These are the activations of a small neural network, seen along a few directions. Each row is one input.
In each table, some parts of the input vary, and every possible input appears once, in random order.
A made-up example of a description, with smaller parts first: one of 8 places around a ring, together with either a single point or one of 9 places around a ring or (one of 2 separate values, together with one of 6 places along a line).
Shared parts are said once, and a part with two or three values counts as separate values.
(in the rows, 100 means zero)

Other details of the inputs vary at random and push rows far along three fixed directions, the same in every table; ignore that.

Rows:
x1: 126 98 102 147 115 105 127 120 99 90 113 118 52
x2: 99 144 108 98 101 51 41 81 97 84 82 108 102
x3: 76 118 95 72 94 72 67 71 92 97 81 96 140
x4: 96 74 109 84 119 94 142 118 110 101 94 95 111
x5: 129 97 103 128 105 98 115 137 103 97 113 91 44
x6: 99 90 87 87 75 136 97 93 91 119 111 82 105
x7: 91 113 108 81 80 116 89 69 73 108 96 91 121
x8: 127 120 95 137 66 150 90 87 77 96 126 109 66
x9: 138 110 85 114 79 143 94 93 69 100 127 89 54
x10: 130 114 94 134 67 149 89 83 74 98 121 115 60
x11: 90 127 124 97 104 71 78 83 84 95 85 97 101
x12: 86 75 88 64 73 142 101 80 87 124 104 75 142
x13: 81 104 111 123 133 33 103 124 139 78 81 130 91
x14: 76 133 115 81 102 65 60 71 100 103 68 107 129
x15: 81 148 105 92 110 32 36 77 105 87 65 110 115
x16: 88 93 107 117 131 50 113 111 136 90 81 125 102
x17: 128 140 119 119 74 124 69 82 61 96 121 97 60
x18: 92 97 97 92 96 95 95 110 108 107 99 91 104
x19: 99 90 91 77 68 141 86 87 91 117 114 84 124
x20: 126 99 94 124 114 96 118 129 98 87 124 95 44
x21: 92 103 120 108 133 26 99 134 126 86 73 97 90
x22: 74 64 84 94 119 114 138 111 124 109 98 112 140
x23: 134 139 119 119 75 125 69 81 62 97 115 99 60
x24: 88 78 103 83 116 103 131 114 114 107 103 96 111
x25: 92 77 91 107 115 110 129 118 127 98 96 115 121
x26: 130 98 105 127 105 98 115 140 103 95 114 93 47
x27: 92 73 85 83 121 93 127 122 121 98 108 95 107
x28: 89 93 84 97 78 149 100 63 84 117 107 108 128
x29: 93 68 93 83 123 89 131 120 112 95 105 89 109
x30: 88 123 105 118 97 74 74 74 103 96 88 121 103
x31: 135 98 100 122 111 94 123 130 89 82 117 94 50
x32: 85 97 98 70 87 97 75 89 110 112 87 93 141
x33: 83 62 97 70 122 104 142 112 125 113 93 95 127
x34: 99 71 85 68 71 149 114 90 88 122 105 78 135
x35: 97 126 102 95 101 70 62 89 98 88 97 102 103
x36: 90 115 88 103 80 134 76 63 83 112 92 113 131
x37: 104 72 94 88 123 90 128 120 110 94 101 91 101
x38: 99 76 113 90 123 94 137 117 107 101 96 93 101
x39: 88 144 117 104 90 48 49 88 89 92 75 96 102
x40: 84 57 96 75 122 111 152 119 123 112 106 92 118
x41: 80 85 78 85 75 160 102 72 98 117 105 106 153
x42: 128 100 102 145 105 107 122 128 111 84 115 117 54
Each input here is: one of 2 separate values, together with either one of 6 places around a ring or (one of 3 separate values, together with one of 5 places along a line).
Changing only the choice among 2 separate values turns x30 into x16. The same change can be made to x11. Which row results?
> x38
Changing only the choice among 2 separate values turns x41 into x25. The same change can be made to x24. Which row results?
> x14

Rows:
x43: 82 108 113 118 84 95 75 65 88 113 74 114 131
x44: 145 100 76 125 88 156 122 85 84 103 126 115 62
x45: 86 121 96 83 96 91 73 76 73 98 75 87 121
x46: 81 106 94 120 74 100 54 79 111 113 80 116 128
x47: 70 109 93 116 91 95 75 61 84 110 74 110 120
x48: 72 53 115 60 123 90 159 128 143 113 88 83 130
x49: 113 139 152 140 136 22 103 143 114 76 101 105 22
x50: 80 42 109 61 129 81 154 122 134 104 100 92 136
x51: 130 93 81 108 83 160 116 124 80 109 128 76 68
x52: 97 115 95 85 78 102 57 95 100 102 83 91 129
x53: 144 94 86 106 84 152 108 92 66 108 151 87 61
x54: 127 76 90 99 97 157 129 97 63 102 144 90 62
x55: 102 136 89 88 71 80 52 71 71 108 85 87 110
x56: 78 52 80 80 141 101 160 104 135 98 83 125 127
x57: 82 128 118 78 79 91 77 85 84 117 78 91 119
x58: 144 93 81 125 71 177 108 95 96 101 127 123 65
x59: 126 123 136 138 127 18 106 152 99 71 84 106 39
x60: 99 124 89 84 90 86 68 80 85 105 83 83 128
x61: 119 89 79 145 70 170 108 101 81 122 129 99 62
x62: 79 120 94 78 87 89 58 76 101 109 99 91 111
x63: 76 54 112 67 144 104 158 132 136 112 95 92 143
x64: 97 126 124 84 93 84 57 62 76 99 95 108 118
x65: 80 36 89 62 118 91 137 137 156 105 108 93 134
x66: 128 93 105 118 94 170 147 99 94 112 122 118 66
x67: 82 123 108 105 83 96 81 68 88 86 93 121 139
x68: 70 123 89 103 91 96 81 64 83 83 92 117 128
x69: 130 92 74 119 89 170 124 98 98 108 127 118 63
x70: 71 49 80 90 116 97 142 137 159 88 106 119 151
x71: 115 119 111 176 134 24 101 136 119 83 89 118 41
x72: 83 126 83 104 85 91 75 68 95 90 100 113 135
x73: 140 86 92 107 72 164 95 107 82 104 149 96 64
x74: 141 76 89 113 89 162 111 125 93 99 136 90 76
x75: 84 119 94 78 80 91 61 77 103 106 85 85 110
x76: 118 125 122 144 157 29 101 138 98 60 91 107 37
x77: 85 133 122 83 89 99 76 85 85 112 77 87 126
x78: 96 112 119 78 79 86 74 68 87 99 79 89 120
x79: 76 51 82 69 144 96 137 136 144 106 99 92 139
x80: 95 111 100 81 70 91 54 82 110 99 84 91 117
x81: 117 104 106 130 75 171 137 104 78 99 142 106 75
x82: 81 126 126 77 97 96 72 71 89 113 98 103 119
x83: 72 45 76 62 126 82 149 151 144 114 91 87 130
x84: 68 42 89 59 137 81 154 118 129 101 99 88 126
x85: 84 113 99 77 87 86 74 64 82 97 78 85 110
x86: 59 49 109 99 128 99 159 125 145 127 83 108 140
x87: 134 133 143 150 145 29 93 139 97 61 92 111 40
x88: 136 83 84 101 82 144 123 100 79 108 146 76 63
x89: 83 119 95 78 97 93 55 76 97 108 103 102 115
x90: 114 124 116 137 135 18 106 148 94 68 84 102 29
x91: 103 137 107 163 132 34 99 148 126 58 107 129 43
x92: 97 120 108 96 94 102 82 55 95 99 74 133 126
x93: 97 116 93 78 82 81 69 68 95 104 86 81 116
x94: 137 80 84 105 62 153 110 129 85 108 128 84 68
x95: 100 120 91 86 103 90 63 71 87 102 91 91 129
x96: 97 116 115 84 93 90 80 86 82 100 76 91 131
Changing only one part turns x96 into x45. The same change can be made to x64. Which row results?
> x54
Changing only one part turns x76 into x63. The same change can be made to x90. Which row results?
> x57
What do these inputs look like to the network?
> one of 6 places along a line, together with either one of 3 separate values or one of 6 places around a ring
Which other rows does x89 become when the place on the ring of 6 takes its other values? List them by row number.
> x51, x62, x75, x79, x83
Which other rows does x67 become when the choice among 3 separate values takes its other values? List them by row number.
> x43, x92
Which other rows does x48 become when the place on the line of 6 takes its other values? List them by row number.
> x75, x78, x80, x85, x93
List by row number the other rows that have the place on the line of 6 in common with x44.
> x53, x55, x60, x71, x72, x88, x93, x95
